These are the activations of a small neural network, seen along a few directions. Each row is one input.
Each table varies a few parts of the input and shows all the possible inputs, shuffled.
Descriptions start from the smaller parts, as in this example, which fits no table here: one of 6 places along a line, together with either a single point or one of 11 places along a line or (one of 3 separate values, together with one of 5 places around a ring).
Shared parts are said once, and a part with two or three values counts as separate values.
(in the rows, 128 means zero)

Other details of the inputs shift rows strongly along two fixed directions, in all tables alike. That doesn't count.

A family of inputs:
R1: [157  72  80 188  87 175 125 105 176 191 151 106  96]
R2: [144  97 100 152 113 147  86 119 163 132 162 117 148]
R3: [135 112 146 170  99 147 141  93 153 185 159 139 151]
R4: [ 76 183 159 160 173 165  53 107 105  92 187 194 172]
R5: [ 89  81  93 138 160 159  44 141  72  93 154 194 136]
R6: [131 141 117  65 152  84 145 172  80  60  85 131 114]
R7: [113 169 144  66 169  67 152 162  90  79  98 132 137]
R8: [156  89 111 178  87 150 108 111 209 190 168  89 133]
R9: [162 127  99  98 118  96 170 157 140 130  71  75  72]
R10: [136  89 121 141  90 154  94 111 166 175 147 117 119]
R11: [101 224 190  92 172  98 172 129  83  80  98 150 121]
R12: [160  79 104 179  85 155 102 108 206 179 158  89 126]
R13: [ 82 128 156 147 138 160  59 103 113 164 167 171 154]
R14: [175 157 115 119 135  76 184 145 180 132 102  48 124]
R15: [174 133 108 103 109  86 182 151 174 126  92  59 101]
R16: [180 116  90 125 112 105 216 143 137 134  77  81  81]
R17: [142 102 133 172  94 150 108  98 202 216 157  90 124]
R18: [122 142 143  46 146  77 145 159  79  80  73 133 114]
R19: [158  81  74 188  90 165 101 118 198 176 155  92 104]
R20: [179 120  87 122 110 104 217 143 139 138  77  84  81]
R21: [158  85 115 181  91 149 106 112 208 187 164  90 135]
R22: [167 182 116 126 140  80 185 142 182 138 105  50 121]
R23: [156  82 138 184  76 154 140  91 174 194 160 124 144]
R24: [160  88  84 174 104 164  88 122 177 147 166 105 132]
R25: [174 130 132 100  99  91 204 132 152 136  83  68  98]
R26: [134 138 135  70 136  94 182 153  56  72  84 155 121]
R27: [ 18 103 170 141 116 220  70 133 149 103 142 128 175]
R28: [100 107 130 120 158 133  55 131  87  84 163 181 181]
R29: [142 218 171 127 134 103 207 117 159 135 104  91 100]
R30: [100 227 170  94 180  92 155 146 102  72 104 141 125]
R31: [ 80 100 150 109 135 151  49 123  83 124 162 202 160]
R32: [ 96 182 157 166 170 157  73 107 126 104 172 168 165]
R33: [110  95 106 130 152 149  49 135  84  77 158 180 160]
R34: [141 106 130 169  91 154 111 100 204 218 162  92 126]
R35: [106  99 124 128 137 147 108 124  58  98 130 198 140]
R36: [125 137 131  52 146  88 145 166  70  78  72 131 101]
R37: [161  86 132 185  68 158 149  91 185 201 164 117 141]
R38: [119 148 154  45 151  73 149 161  76  87  79 131 121]
R39: [141  85 104 157 109 155  90 129 152 140 148 123 125]
R40: [ 97  93 119 135 131 161  93 117  60 104 148 212 146]
R41: [ 92  88  87 132 157 153  56 144  80  93 152 189 132]
R42: [ 69 181 176 150 175 155  65 114  99  94 168 197 157]
R43: [141 129 121 194 106 151 111 103 211 202 170  90 136]
R44: [106  80  97 157 133 166  50 127 108 117 161 171 137]
R45: [ 85 118 169 131 143 144  98 103  66 122 158 212 179]
R46: [101 101 119 119 152 139  51 129  85  75 159 180 171]
R47: [ 80 172 190 165 147 169 106  90  92 122 165 207 160]
R48: [105 122 125 145 151 140  65 119 125 123 176 156 177]
R49: [ 75 140 152 137 164 138  59 120  90 115 163 184 168]
R50: [154 128 112 202 115 150 104 100 213 189 171  79 147]
R51: [116 131 128  63 140 104 129 159  74  88  92 144 106]
R52: [ 95 218 181  95 165 113 140 132 103  98 112 152 119]
R53: [ 96 224 185  81 175  97 153 141  92  88  92 141 113]
R54: [162 174 151 127 118  86 225 122 151 162  89  81 117]
R55: [106  82 128 147 110 175  77 110  95 133 165 184 141]
R56: [139 117 144 159 102 140 139  99 161 183 153 111 135]
R57: [120 130 117  86 141 110 146 145  69  86  97 149 110]
R58: [129 137 137  65 143  90 164 156  59  71  79 141 110]
R59: [123 145 147  52 141  82 167 147  67  74  84 142 124]
R60: [161 179 146 123 117  89 227 122 155 163  93  82 117]
R61: [ 98 155 151 101  96 144 208 168 211 114  65   8 115]
R62: [ 99 191 160  58 167  77 152 151  80 104  87 133 122]
R63: [151  81 130 171  81 162 131  91 157 173 152 135 141]
R64: [178 140 106 108 125  81 175 153 173 119 104  60 123]
R65: [175 126 101 118 106 100 200 142 144 134  79  69  77]
R66: [119 133  98  61 161  92 142 172  70  82  72 135  86]
R67: [161 160 144 106 112  84 213 130 158 157  97  69 110]
R68: [173 118  90 118 117 103 201 147 141 134  77  70  70]
R69: [ 90 101 160 119 133 145  81 115  67 114 158 201 163]
R70: [116 175 174 184 120 169 138  78 153 165 164 155 141]
R71: [163  80 121 183  64 162 144  87 183 195 156 118 134]
R72: [120 151 154  55 145  78 171 151  68  83  91 143 130]
R73: [102  90  80 135 169 150  51 144  75  76 152 178 142]
R74: [134 145  88  77 166  85 138 172  82  49  90 124 117]
R75: [140 123 143 193  94 157 132  82 192 215 162  99 131]
R76: [154 180 147 116 119  87 212 126 159 162  96  69 106]
R77: [162 120  86  99 127 102 173 161 137 132  71  74  67]
R78: [103  99  92 134 158 147  52 138  79  73 153 178 149]
R79: [168 130  92 102 107 102 179 154 159 143  77  62  67]
R80: [169  76  48 193 108 169  97 121 197 165 160  85 108]
R81: [ 97 119 143 137 149 136  70 122 114 126 163 166 166]
R82: [116  76 132 157 110 176  91 105  90 132 159 194 152]
Each input here is: one of 2 separate values, together with either a single point or (one of 5 places along a line, together with one of 8 places along a line).
Changing only the choice among 2 separate values turns R10 into R18. The same change can be made to R7. Which row results?
Answer: R81
Changing only the choice among 2 separate values turns R11 into R29. The same change can be made to R63. Which row results?
Answer: R71
Changing only the choice among 2 separate values turns R24 into R33. The same change can be made to R41. Which row results?
Answer: R5
Change only the choice among 2 separate values in R67. List by row number the other rows that result.
Answer: R56
Change only the place on the line of 8 in R9. List by row number the other rows that result.
Answer: R13, R17, R18, R36, R38, R53, R77

A family of inputs:
R83: [167 146 140 133  99 101 192 128 188 176 107  60 118]
R84: [104 146 153  94 147 102 141 146 130 113 102 118 141]
R85: [116 147 174  83 143  95 143 131  78 109 121 171 151]
R86: [125 152 153 106 140 110 158 133 108 104 110 125 145]
R87: [126 131 129 146 111 149 110 127 188 129 134  84 136]
R88: [151 163 115 103 123 102 164 151 188 141  89  47  93]
R89: [ 72 113 140 142 146 167  47 109 102 139 174 179 158]
R90: [133 174 124 108 150  97 189 150 133  94  89  94 113]
R91: [ 85 121 137 160 147 172  66 110 108 129 165 179 137]
R92: [ 78 154 158  76 158 111  94 160 101  74 114 146 151]
R93: [ 91 113 144 150 135 163  79 115 129 121 161 147 165]
R94: [111 163 163 103 158 104 135 120  42  95 123 201 123]
R95: [150  31  86 175  68 178 108 108 147 188 151 129 119]
R96: [160 174 138 108 138  87 206 133 103 104 103 127 114]
R97: [ 83 128 135 157 145 179  48 119 117 118 162 174 131]
R98: [149 176 125 110 143  93 203 142 120 103  90 109 116]
R99: [138  35  75 164  75 189  78 129 172 161 149 104 110]
R100: [169  39  72 163  64 157 144 128 196 188 126  60  92]
R101: [115 168 124 112 152 124 138 152 128  77 113 116 120]
R102: [166 124 122 181  85 143 153  96 207 221 145  68 110]
R103: [187 132  42 118 193  60  83 166 108  67 136 119 130]
R104: [100 108 161 152 124 164  74  90  93 128 181 202 176]
R105: [123 117 146 153 113 148  94  86 122 176 172 177 143]
R106: [115 174 146  95 162  95 158 141  65  92  91 158 118]
R107: [189  73  99 109  80 107 195 130 128 153  90 108  87]
What do these inputs look like to the network?
Answer: either a single point or (one of 4 places along a line, together with either a single point or one of 5 places around a ring)
Change only the place on the ring of 5 in R88. List by row number the other rows that result.
Answer: R87, R92, R97, R101
Change only the place on the ring of 5 in R94. List by row number the other rows that result.
Answer: R85, R96, R104, R105

A family of inputs:
R108: [137 137 127 104 126 111 164 144 128 115  98 105 112]
R109: [ 95 130 124 138 158 147  63 127 108 101 159 167 153]
R110: [106  96 123 119 135 139  84 131  95 114 142 166 145]
R111: [143 148 125 111 133 104 169 139 122 117 100 111 109]
R112: [119 150 147 123 141 119 136 124 112 122 129 143 137]
R113: [144 159 143 111 123 100 185 136 152 134  97  85 115]
R114: [123 118 126 115 128 127 127 136 114 115 119 133 128]
R115: [ 93 119 143 128 136 152  89 120  97 119 146 173 143]
R116: [144  74 103 195  93 178  83  94 173 186 180 129 135]
R117: [114 142 125 119 146 125 107 142 132 105 127 119 133]
R118: [125 130 125 120 136 126 131 132 106 114 122 143 127]
R119: [138 113 113 119 131 117 125 134 115 123 127 135 127]
R120: [114 106 123 139 132 147  90 121 104 120 151 169 140]
R121: [125 114 122 114 128 124 122 136 114 118 121 132 129]
R122: [165  99 109 192  73 165 144 102 223 207 148  67 105]
R123: [141 152 145 137 125 119 150 117 147 145 131 114 129]
R124: [134 163 151 108 128 102 169 133 140 129 105 102 126]
R125: [143 153 131 110 135 103 167 137 123 121 102 113 110]
What do these inputs look like to the network?
Answer: one of 2 separate values, together with either a single point or one of 8 places along a line
Changing only the choice among 2 separate values turns R109 into R117. The same change can be made to R112. Which row results?
Answer: R113
Change only the choice among 2 separate values in R111. List by row number the other rows that result.
Answer: R122

A family of inputs:
R126: [ 99 121 139  92 151 118  88 125  97  91 140 159 173]
R127: [133 117 133 128  95 150 145 135 187 133 108  80 115]
R128: [103 178 151  87 183 108 131 144  34  33 122 203 151]
R129: [ 76 136 140  98 133 138 105 135  92 114 112 153 127]
R130: [151 106 140 173  94 146 110  91 163 164 174 150 152]
R131: [132 117 125 139 103 131 180 137 174 161 116  74 129]
R132: [141 114 134 138 112 140  80 123 166 163 151 116 123]
R133: [100 127 160 136 120 168 110 103  86 137 149 189 127]
R134: [155  84  84  90 110 112 176 158  99 108  72 107  86]
R135: [ 82 161 147  46 179  89  90 154  38  72 107 190 152]
R136: [160 165 120 132 141  91 195 139 145 102  92  87 116]
R137: [100 162 124 108 183 104 124 148  84  99 114 151 129]
R138: [ 81 105 147 136 115 178  61 120 124 134 151 161 123]
R139: [127 121 111 186 116 177  64 116 180 161 168 125 112]
R140: [ 71 100 141 144 133 166  89 110 109 155 154 170 144]
R141: [169 136 129 106 109  88 160 148 185 124 101  61 117]
R142: [126 135 106 167 126 154  97 122 157 158 161 111 117]
R143: [153  70  56 165 122 155  95 129 116 124 140 143 108]
R144: [185  74  77 104 106  92 146 150 122 131 112 109 101]
R145: [160 169 151  85 136  74 179 128  99 120 109 130 110]
R146: [ 92 103 156 145 123 163 111 110  98 120 141 168 159]
R147: [ 99 146 125 116 177 112 124 145  94  82 125 148 155]
R148: [106 157 123 105 163 116 119 148  97  68 118 130 145]
R149: [128 110 123 149 127 125 106 110 153 183 157 123 142]
R150: [158 154 115 123 132 118 153 151 183 103 102  67 108]
R151: [147 109 138 159 117 138 102  95 141 182 158 139 140]
R152: [163 144 142 126  92 123 215 126 157 135  96  83 105]
R153: [169 192 123 121 135  94 196 133 135 124  99 110  85]
R154: [141 155 145 108 118 102 202 136 125 142  79  92  94]
R155: [113 142 132 149 158 140 100 114  96 121 149 175 130]
R156: [134 133 129 109 104 125 182 142 162 130  93  63 118]
R157: [126  89 123 173 110 143  92 105 166 178 179 126 169]
R158: [144  93 135 181 100 147  98  92 161 170 175 135 163]
What do these inputs look like to the network?
Answer: one of 3 separate values, together with either a single point or (one of 2 separate values, together with one of 5 places along a line)
Changing only the choice among 3 separate values turns R127 into R150. The same change can be made to R152. Which row results?
Answer: R128
Change only the choice among 3 separate values in R129. List by row number the other rows that result.
Answer: R135, R142

A family of inputs:
R159: [153 189 129  95 163  72 197 144 106 111  92 120 104]
R160: [ 91 107 166 157 121 161 107 102 129 143 152 162 165]
R161: [148 110 107 151 121 146  85 121 167 150 137 106 116]
R162: [150 125 113 157 115 122 127 107 165 167 164 113 150]
R163: [137 161 119  82 134 100 184 159 111  74  77  88  94]
R164: [164 165 145 106 137  77 192 141 137 101  86 102 124]
R165: [183 110  75 147 104 106 154 141 200 163 130  49 113]
R166: [143 168 158  91 134  79 203 148 119  92  88  98 118]
R167: [121 132 157 144 117 141 100 103 140 156 154 134 129]
R168: [137 109  97 153 141 131  81 125 135 143 148 121 124]
R169: [ 76 134 134  94 151 139 121 145  71  77 102 155 138]
R170: [104 125 132  94 166 118  90 159  65  44 117 178 150]
R171: [128 116 104 154 125 164  97 118 134 117 140 135 128]
R172: [129 119  93 161 141 141 103 126 135 142 153 141 116]
R173: [157 190 141 101 140  82 196 143 131 116  85 114  98]
R174: [ 92 133 119  64 166 107  80 162  63  51 116 180 160]
R175: [138 160 121  86 137  97 178 162 129 100  84  97  81]
R176: [109 118 151 132 105 140 125 111 159 168 143 119 156]
R177: [192 148 104 186 102 124 193 102 196 186 132  57 105]
R178: [146 113 121 140 100 131 140 137 190 179 108  50 101]
R179: [121 146 150 145 114 152 141 104 129 130 142 132 130]
R180: [112 121 112 144 137 156  76 129 120 124 151 171 125]
R181: [180 172 127 137 108 108 200 124 169 143  98  72 103]
R182: [116 172 170  73 149  82 174 143 100 120  77 106 121]
R183: [102 174 166  70 178  85 105 139  47  72 109 183 143]
R184: [ 96 133 157 155 117 163 122 106 141 172 149 155 134]
R185: [139  66 129  91 108 128 140 120  26 127 121 212 129]
R186: [132 107  88 167 137 158  96 114 130 128 154 135 131]
R187: [113  93 127 144 115 154 118 132 152 135 125 111 137]
R188: [106 159 148  92 186  90  98 134  47  88 131 184 148]
R189: [108  89 127 145 126 163  82 133 124 107 156 149 144]
R190: [142 120 129 167 136 128 123 114 133 143 159 142 153]
R191: [ 92 129 156 158 114 171 123  93 131 152 144 149 146]
R192: [115 141 152 152 118 151 124 109 140 153 157 155 120]
R193: [102 102 128 139 127 159  57 118 126 131 157 145 129]
R194: [116 123 148 132 109 141 111 110 149 146 161 135 151]
R195: [139 140 120  62 129  87 166 170 133  88  90  80 112]
R196: [133  94 100 157 145 136  96 131 128 116 149 140 142]
R197: [145 128 132 147 105 135 115 111 169 162 156 121 150]
R198: [131  17  90 127  88 150  94 116  59 139 139 196 117]
R199: [144 130 111 144 101 137 177 140 192 174  99  63  87]
R200: [ 95  87 122 130 108 163  85 130 150 146 146 124 156]
Changing only one part turns R171 into R181. The same change can be made to R178. Which row results?
Answer: R182
What do these inputs look like to the network?
Answer: one of 2 separate values, together with either a single point or (one of 4 places along a line, together with one of 5 places around a ring)
Change only the place on the ring of 5 in R200. List by row number the other rows that result.
Answer: R169, R178, R187, R199

A family of inputs:
R201: [218 140  84 109 100  78 238 139 175 150  66  40  78]
R202: [111 177 157 110 143 106 133 109  88 126 133 165 139]
R203: [ 99 172 165 123 156 121 137 118  86 126 121 157 128]
R204: [108 110 112  92 132 131  99 156  92  98 108 144 101]
R205: [ 84 149 156  97 147 126 125 141 120 105 127 140 154]
R206: [157  89 103 186  70 162 147 110 231 187 152  43 127]
R207: [117 158 144 108 143 109 141 120  97 115 137 173 138]
R208: [125 103 121  71 151  88  97 159  71  94 114 155 131]
R209: [137  97 118 173  91 177 116 110 174 148 150 104 115]
R210: [122  91 135 138 129 137  83 115 105 116 165 159 162]
R211: [122 141 156  96 152  91 124 143  80  85 116 163 159]
R212: [140 132 155 168 110 135 106  90 176 196 162 108 144]
R213: [149  83  94 185 104 166 125 104 159 173 139 119 111]
R214: [162 116 118 182  92 154 134 100 168 176 162 132 136]
R215: [149  76  88 173 102 158 111 120 154 184 146 117  98]
R216: [ 97 139 146 107 139 128 124 148 110  94 119 141 160]
R217: [162  73 105 162 101 143 103 107 170 171 147 108 136]
R218: [107 120 139 166 135 159 107 116 101 128 150 182 145]
R219: [ 89  87 113 129 126 159  76 125 118 116 141 150 159]
R220: [154 118 113 156 117 131 173 122 142 138 121  99 106]
R221: [134 111 101  93 136 110 115 145  75 114 124 162 116]
R222: [214 151 100 118  98  77 247 137 175 142  85  37  84]
R223: [ 81 168 171  99 149 128 117 134 109 118 122 131 156]
R224: [180 238  77  86 211  31 178 193 156  43  68  36  90]
R225: [ 97 121 147 149 122 172  88 123 117 112 146 168 140]
R226: [ 83 150 170 141 134 173  81 108 118 137 149 159 136]
R227: [108 150 165  85 161  88 123 135  90  96 125 164 153]
R228: [146 153 114  62 137  83 194 166 110  71  43  84  83]
R229: [ 98 103 110  84 136 118 100 162 100 105 116 131 131]
R230: [132 122 133 185 114 159 136  98 173 183 158 129 118]
R231: [ 85 131 156 137 131 169  88 115 127 122 154 169 134]
What do these inputs look like to the network?
Answer: either a single point or (one of 5 places around a ring, together with one of 6 places along a line)
A walk changes only the place on the ring of 5. It starts at R208 and steps to R229. List the rest of the walk in order.
Answer: R204, R215, R221
A walk changes only the place on the line of 6. It starts at R221 and steps to R201. List the rest of the walk in order.
Answer: R222, R214, R207, R202

A family of inputs:
R232: [107  82 126 135 112 155  94 121 108 135 149 166 136]
R233: [103  84 117 141 119 162  79 127 123 133 150 140 136]
R234: [114 125 140  92 131 113 151 136  77 100  97 153 129]
R235: [136 165 158  98 128 100 186 141 140 127  87  90 114]
R236: [108 174 143 100 170 100 134 138  92  89 121 148 143]
R237: [130 133 111  89 157  97 122 148  73  81 109 157 130]
R238: [ 98 120 154 142 114 160 103 109 116 149 152 166 145]
R239: [176 135 128 130  85 115 217 125 186 173  92  58  91]
R240: [107  83 118 129 117 156  81 121 113 129 147 157 137]
R241: [152 104 109 146 119 128 123 121 127 141 142 141 125]
R242: [ 90 161 159  85 152 115 134 143  93  90 110 141 145]
R243: [152 179 143 110 146  84 181 135 136 123  98  99 113]
R244: [ 91 121 146 140 126 160  80 122 133 126 154 146 156]
R245: [143 111  99 144 131 134 108 134 135 133 139 123 126]
R246: [155 157 132 103 138  88 188 133 109 115 102 121 107]
R247: [116 124 118 159 140 154  73 119 138 125 164 147 142]
R248: [ 95 110 137 138 128 164  74 125 131 121 153 142 146]
R249: [168 144 121 108 132  86 190 136 111 117  94 109 108]
R250: [125  91 108 162 102 164  99 121 181 161 146 100 124]
R251: [147 126 129 182 105 149 123  93 165 184 164 124 127]
R252: [110 170 138 100 169  98 124 146  96  79 116 146 140]
R253: [192 118  82 182  95 135 154 123 233 184 130  43  95]
What do these inputs look like to the network?
Answer: one of 2 separate values, together with one of 11 places around a ring
Changing only the choice among 2 separate values turns R237 into R240. The same change can be made to R236. Which row results?
Answer: R242
Change only the choice among 2 separate values in R247. List by row number the other rows that result.
Answer: R248
